Each row below holds a small network's activations on one record, seen along a few directions.
Here are examples, each followed by its value of one field, W.
The largest differences between rows may come from other fields.
In the rows, 500 means zero.
Random noise pushes rows far along 3 fixed directions. That doesn't count. These rows show it; they differ only by the noise:
782,516,599,507,540,381,561,489,454,402,528,282,524,727,393,650,264,460,375,643
496,545,600,503,512,518,486,504,434,514,595,428,464,486,500,517,369,448,563,554
731,469,524,551,478,378,536,541,498,452,507,441,485,695,404,659,384,535,382,552
582,563,683,519,625,523,528,356,416,478,601,324,406,466,469,517,298,291,599,525
537,474,493,553,427,456,478,589,498,534,541,577,455,552,476,583,482,575,486,490

694,577,573,598,576,508,564,312,528,314,528,422,390,576,552,514,408,290,388,555
w10
444,556,445,577,461,461,390,522,507,436,474,451,447,519,596,435,321,534,502,477
w5
177,463,377,447,342,559,383,738,434,572,479,754,656,459,614,443,592,745,595,489
w1
368,505,593,485,646,625,418,337,403,507,517,429,581,461,499,449,317,441,686,511
w9
563,474,522,495,500,484,526,478,536,518,494,523,369,436,536,524,566,374,521,363
w2
328,500,486,423,427,727,566,466,592,526,539,513,749,413,463,536,453,468,470,665
w8
448,255,398,519,801,683,760,451,643,461,434,585,785,500,490,445,686,380,439,762
w11
381,621,710,385,572,658,525,389,348,531,556,274,449,297,627,337,355,329,616,569
w6
741,433,612,583,582,479,634,378,532,338,544,324,533,693,472,531,449,371,364,594
w13
398,406,612,565,561,515,476,348,589,562,487,658,396,307,440,460,477,431,667,185
w13
494,677,580,391,373,463,471,614,475,543,587,342,489,503,546,413,496,533,424,667
w4
417,483,430,518,357,426,458,667,541,516,597,519,531,501,537,387,576,672,475,485
w13
307,489,321,424,263,482,357,906,532,600,513,661,644,552,608,532,652,836,409,594
w2
382,543,510,384,449,488,480,654,432,434,512,457,607,508,545,533,368,553,509,632
w3
503,485,629,515,640,645,537,242,541,422,514,382,483,428,430,526,270,329,746,577
w10
629,419,392,454,327,344,500,701,550,453,442,560,560,691,459,629,490,650,309,607
w3
365,381,577,496,582,611,412,407,532,500,477,527,629,495,479,515,356,599,670,471
w11
758,372,333,719,438,280,500,462,601,443,394,520,326,738,433,629,429,612,364,280
w5
334,575,607,465,586,616,457,454,391,545,510,400,618,496,546,428,327,425,624,567
w1
467,410,564,572,592,474,479,328,463,500,450,616,423,421,464,497,493,382,643,313
w9
453,472,497,447,446,464,431,510,478,499,522,537,515,498,484,446,487,550,535,509
w9
466,512,475,442,471,466,665,510,483,504,550,374,802,499,560,532,428,485,477,692
w7
534,499,515,443,437,496,532,564,449,478,456,439,543,576,535,501,455,558,465,559
w4
352,417,457,491,507,573,474,534,450,514,419,584,616,509,528,476,478,524,589,516
w1
187,527,385,418,302,558,412,729,459,584,535,723,536,387,623,416,686,690,554,462
w12
602,434,392,553,423,399,486,696,518,436,459,584,582,716,414,700,434,765,415,539
w3
647,442,463,532,436,427,551,536,528,484,396,563,393,533,485,583,589,618,385,376
w6
737,406,559,591,678,541,708,297,608,331,492,368,610,570,380,601,557,256,369,536
w7
602,509,470,562,540,433,533,493,507,452,434,515,479,620,418,607,512,526,451,433
w12
523,558,438,450,339,412,471,709,477,482,491,468,624,711,483,556,490,715,365,664
w12
292,375,565,454,556,563,392,482,494,508,455,508,655,443,492,447,319,585,663,504
w11
645,575,603,529,574,450,525,388,516,500,482,383,320,408,472,493,530,386,493,473
w6
368,569,640,372,658,638,584,396,501,402,480,266,802,367,428,452,232,276,547,678
w7
588,518,599,571,649,556,594,288,497,436,546,290,582,376,478,438,367,224,608,435
w8
589,359,313,554,569,413,605,421,656,475,437,733,544,596,575,699,630,592,436,528
w10
503,583,546,502,430,461,487,520,512,544,489,448,436,497,516,483,559,492,495,546
w4
520,550,464,529,475,376,465,524,531,470,518,402,433,587,525,473,325,598,462,379
w5
360,328,338,659,470,739,500,546,494,462,444,680,757,444,537,548,595,535,352,586
w8
624,634,661,367,586,504,453,434,403,489,636,158,512,504,561,452,317,315,489,673
w2

Which value of W does each new row have?
566,510,547,422,467,436,529,560,477,444,509,402,531,570,484,543,370,446,438,605
w3
566,521,495,400,388,489,504,602,539,547,567,458,433,478,551,447,551,462,411,526
w2
349,464,414,450,406,570,427,653,538,585,514,663,464,361,623,457,632,574,588,383
w2
93,260,417,570,691,623,501,418,589,614,465,818,543,310,650,504,715,555,691,376
w11
310,455,511,560,580,740,565,474,542,439,535,541,674,313,529,429,605,353,494,581
w7
459,527,613,554,618,591,435,283,506,632,601,520,223,212,584,408,607,189,720,278
w2
574,583,615,430,588,499,509,521,389,398,575,239,605,614,461,567,204,477,497,714
w3
691,452,456,537,595,435,487,442,565,466,457,447,425,564,439,616,534,428,458,428
w2
102,487,362,512,384,636,343,705,459,639,478,803,636,432,606,436,600,769,654,446
w1
232,656,583,336,528,651,380,569,384,572,655,333,557,310,653,355,434,419,619,646
w2
284,554,588,507,620,656,454,374,405,563,503,472,536,403,539,405,398,368,696,490
w1
598,648,670,380,599,522,562,315,395,426,620,232,396,431,495,388,376,231,546,546
w12
586,529,511,605,557,476,462,430,537,370,459,430,404,662,560,545,330,442,360,435
w5
